Each row has a name. Each piece below is followed by the name of the row it came from, unless a question asks for something else. Each question is about the rows just above it.

[ 0.40  1.35  0.57  0.40  0.10  0.37 -0.24  0.77  0.47 -1.30  0.78 -0.06
 -0.31]  Z_888
[ 1.03  9.37  5.91 -5.13 -1.70  5.08  0.34 -2.58 -2.15 -2.49 -0.40  5.06
 -3.51]  Z_704
[-0.44  1.42  1.10  0.33 -0.07  2.22 -0.44  1.43  1.10 -2.49  2.04  1.53
 -1.20]  Z_988
[ 1.46  1.10 -2.49 -0.07 -0.44  1.42  1.10  1.43  0.33  2.22  2.04  1.53
 -1.20]  Z_275
What is the next entry after [ 0.33 -0.07  2.22 -0.44]? : [1.43]
find: [0.40 1.35 0.57 0.40] : Z_888
The row with [1.10 1.43 0.33] is : Z_275
What is the next entry after [ 1.42  1.10  0.33 -0.07  2.22 -0.44  1.43  1.10 -2.49  2.04]? : [1.53]

[ 0.13  1.77 -1.19  1.99] = Z_86
[-2.73  1.99 -0.77 -1.45] = Z_680
[-1.19  1.97  0.07 -3.41] = Z_202
[ 0.13  1.77 -0.80  2.13] = Z_685
find: [-1.19  1.99] : Z_86
find: [ 0.13  1.77 -1.19  1.99] : Z_86
find: [ 1.99 -0.77 -1.45] : Z_680
find: [ 0.13  1.77 -0.80  2.13] : Z_685
The row with [ 0.13  1.77 -1.19] is : Z_86

[ 7.63 -0.56 -0.20 -0.09  9.76 -6.79 -5.79 -0.69  7.31 -8.61 -3.17 -4.44
  5.34 -2.62 -2.65  6.89  6.46 -7.45  7.63  8.50 -4.47  1.06 -3.72 -2.44
 -0.09  8.58  3.39 -1.35 -5.31  4.74 -6.27] : Z_980
[ 8.53 -4.52  0.92  0.68 -9.52  4.18  4.92 -0.76 -6.98  5.52  0.05  1.45
 -4.76  1.82  2.22 -6.58 -6.56  4.96 -6.66 -8.15  1.83 -3.72  3.71  2.36
  0.78 -7.55 -2.83 -1.41  3.72 -5.39  3.92] : Z_613
[ 7.62 -0.64 -0.12  0.00  9.80 -6.87 -5.79 -0.74  7.32 -8.66 -3.27 -4.51
  5.41 -2.61 -2.61  6.90  6.46 -7.51  7.69  8.53 -4.53  0.94 -3.68 -2.40
 -0.06  8.64  3.39 -1.44 -5.35  4.72 -6.31] : Z_759
[ 5.57 -2.01  1.51  1.37  8.85 -6.85 -4.77 -1.63  5.96 -8.07 -4.28 -5.02
  5.92 -2.03 -1.65  5.74  5.02 -7.01  7.68  7.66 -4.67 -1.10 -2.52 -1.52
  0.61  8.39  2.67 -2.41 -4.85  3.56 -6.15] : Z_153
[-5.96 -5.11  5.01  4.49 -4.84 -0.29  3.88 -2.93 -4.30  0.74 -4.64 -2.80
  0.06  1.16  2.84 -3.90 -5.09  0.84 -1.22 -3.86 -1.76 -7.48  4.65  3.70
  2.59 -2.01 -1.29 -5.18  1.48 -4.45 -0.06] : Z_205
find: [-5.02  5.92] : Z_153
find: [ 7.68  7.66 -4.67 -1.10 -2.52 -1.52] : Z_153
What is the next entry after [ 8.53 -4.53]? : [0.94]
The row with [ 8.39  2.67 -2.41 -4.85] is : Z_153
The row with [-2.40 -0.06  8.64  3.39] is : Z_759

[ 2.19  9.94 -3.35  3.21]  Z_338
[-0.71 -4.64  4.35 -1.53]  Z_819
[-4.69 -0.69 -3.23  3.26]  Z_990
[-0.70 -4.47  4.24 -1.50]  Z_398
[-0.71 -4.60  4.32 -1.53]  Z_211
[-0.69 -4.69  4.32 -1.53]  Z_430
[-0.69 -4.69  4.38 -1.53]  Z_326
find: [-0.69 -4.69  4.38 -1.53] : Z_326
What is the next entry after [-4.60  4.32]? : [-1.53]
The row with [-4.69 -0.69] is : Z_990
Where do [-0.69 -4.69  4.32 -1.53] appear? : Z_430
Give the next entry after [-0.71 -4.60]. : [4.32]
find: [ 2.19  9.94 -3.35] : Z_338

[ 1.70  0.54  0.00  1.95  3.09  1.76  2.82  0.59 -3.86  0.62 -0.56] : Z_204
[-3.51  2.45  2.83 -0.99  4.44 -1.38 -4.98  5.52 -6.73  0.05 -1.06] : Z_898
[ 3.34  3.62 -3.40  5.91  3.05  0.12  6.83 -0.19 -6.64  3.13  0.76] : Z_24
[ 5.01  1.50 -3.51  2.45  2.83 -0.99  4.41 -1.38 -4.98  5.52 -1.46] : Z_320
[ 0.54  1.70  0.00  1.95  3.09  1.76  2.82  0.59 -3.86  0.62 -5.11] : Z_831
find: [ 0.54  1.70  0.00  1.95  3.09  1.76  2.82  0.59 -3.86  0.62 -5.11] : Z_831
[0.54 1.70] is in which row? : Z_831
Where do [-3.51  2.45  2.83 -0.99  4.41 -1.38 -4.98  5.52] appear? : Z_320
Give the next entry after [ 3.34  3.62 -3.40  5.91]. : [3.05]

[-2.01  8.34  6.17  7.95  5.84  3.01  8.09  9.50] = Z_843
[ 1.29 -1.53  3.14 -4.58 -0.39  0.58 -3.27  0.58] = Z_879
[ 8.35  6.17  7.95  5.84  3.01  1.41 -2.17  6.71] = Z_797
[ 1.29 -1.53  6.58 -4.57  0.77  1.20 -2.54  4.67] = Z_778
[-2.01  8.34  6.17  7.95  5.84  3.01  8.09 -3.64] = Z_273
[-2.01  8.34  6.17  7.95  5.84  4.15  8.09  9.50] = Z_8
find: [ 1.29 -1.53  3.14 -4.58 -0.39  0.58 -3.27  0.58] : Z_879
find: [-2.01  8.34  6.17  7.95  5.84  3.01  8.09  9.50] : Z_843
What is the next entry after [8.35 6.17 7.95]? : [5.84]
What is the next entry after [-4.58 -0.39  0.58]? : [-3.27]
What is the next entry after [7.95 5.84 3.01 1.41]? : [-2.17]

[-0.22  1.12 -2.14 -2.75  2.20 -4.26 -3.45  2.18  0.51 -1.88 -0.94  0.42
  1.86  0.97] = Z_540
[-0.93  0.42  0.02  1.60 -0.94 -2.14  1.43 -0.73 -1.70 -2.89  3.49  2.96
  4.36  1.64] = Z_181
[-0.02  1.77 -2.03 -1.13  0.44 -3.93 -1.19  0.60 -2.04 -1.90  2.09  0.82
  5.09  1.64] = Z_479
[-0.83  3.82 -5.82 -5.09  2.88 -9.44 -5.91  2.91  3.18 -4.26  0.78 -0.88
  7.71  2.46] = Z_201
[ 0.22  0.89  1.77 -1.64  2.34 -2.85 -2.31  2.16  1.60 -4.26  0.78  2.49
 -1.46  1.10] = Z_647
[ 0.27  2.24 -2.97 -2.33  1.55 -3.46 -2.62  1.24  0.46 -0.91 -1.00 -1.21
  1.92  1.06] = Z_681
find: [-0.83  3.82 -5.82 -5.09  2.88 -9.44 -5.91  2.91  3.18 -4.26  0.78 -0.88
  7.71  2.46] : Z_201
The row with [-0.94  0.42] is : Z_540
find: [-5.91  2.91  3.18] : Z_201

[ 5.26  0.63  1.39  2.99  1.92 -2.84  6.06  4.66 -2.37 -2.72  1.64  1.73
  2.37  6.19  2.00 -2.52 -0.89  1.41 -2.65  4.17 -1.65  2.16 -0.37 -4.22
 -0.69] : Z_783
[ 5.24  0.63  1.38  2.97  1.91 -2.84  6.04  4.64 -2.37 -2.73  1.63  1.72
  2.36  6.16  1.98 -2.52 -0.89  1.40 -2.64  4.16 -1.65  2.16 -0.38 -4.22
 -0.70] : Z_253
[ 5.18  0.67  1.42  2.89  1.84 -2.72  5.95  4.53 -2.31 -2.74  1.70  1.76
  2.38  6.06  1.96 -2.49 -0.82  1.34 -2.55  4.11 -1.63  2.24 -0.36 -4.18
 -0.72] : Z_815
[ 2.97 -0.48 -1.77  6.45  6.86 -2.65  4.86  7.07  0.69  6.44 -3.76 -2.07
 -0.03  5.85  3.14  3.48 -2.00  5.74 -1.31  2.46  2.87 -5.00  1.94  3.99
  5.16] : Z_476
[-1.90  3.11  4.47 -5.43 -5.77  6.36 -4.26 -6.48  2.26 -4.27  6.80  6.06
 -2.49  1.76  1.96  2.38  5.31 -4.34  4.82 -0.97 -0.41  8.15  0.56 -1.11
 -3.17] : Z_229
[ 5.24  0.62  1.37  2.98  1.93 -2.85  6.04  4.65 -2.37 -2.71  1.61  1.70
  2.35  6.16  1.98 -2.51 -0.90  1.41 -2.65  4.16 -1.65  2.13 -0.38 -4.20
 -0.69] : Z_679
[-3.14  1.48  0.75 -0.92  0.13  4.96 -3.95 -2.59  4.45  4.76  0.53  0.42
 -0.24 -4.08  0.11  4.57  3.02  0.66  4.75 -2.06  3.72  0.01  2.47  6.26
  2.76] : Z_180
[ 0.63  2.37  3.53 -2.60 -3.15  3.33 -0.64 -2.75  0.78 -3.82  5.16  3.78
  2.42 -1.38 -0.19 -1.42  3.20 -2.41  2.31  0.80 -0.76  6.25  0.24 -2.24
 -2.38] : Z_311
[-3.11  1.55  0.93 -1.18 -0.27  5.08 -4.00 -2.89  4.31  4.27  0.92  0.72
 -0.09 -4.18  0.09  4.20  3.19  0.35  4.78 -2.03  2.16 -1.65  2.37  5.85
  2.44] : Z_785
Which row holds [ 2.37  3.53 -2.60]? : Z_311
find: [ 5.24  0.63  1.38  2.97  1.91 -2.84  6.04  4.64 -2.37 -2.73  1.63  1.72
  2.36  6.16  1.98 -2.52 -0.89  1.40 -2.64  4.16 -1.65  2.16 -0.38 -4.22
 -0.70] : Z_253
Where do [ 1.76  2.38  6.06  1.96 -2.49] appear? : Z_815
What is the next entry after [ 0.53  0.42 -0.24 -4.08  0.11]? : [4.57]
find: [ 2.36  6.16  1.98 -2.52 -0.89  1.40 -2.64  4.16 -1.65] : Z_253
Where do [-4.34  4.82 -0.97 -0.41  8.15] appear? : Z_229
The next entry after [-1.63  2.24 -0.36]: : [-4.18]

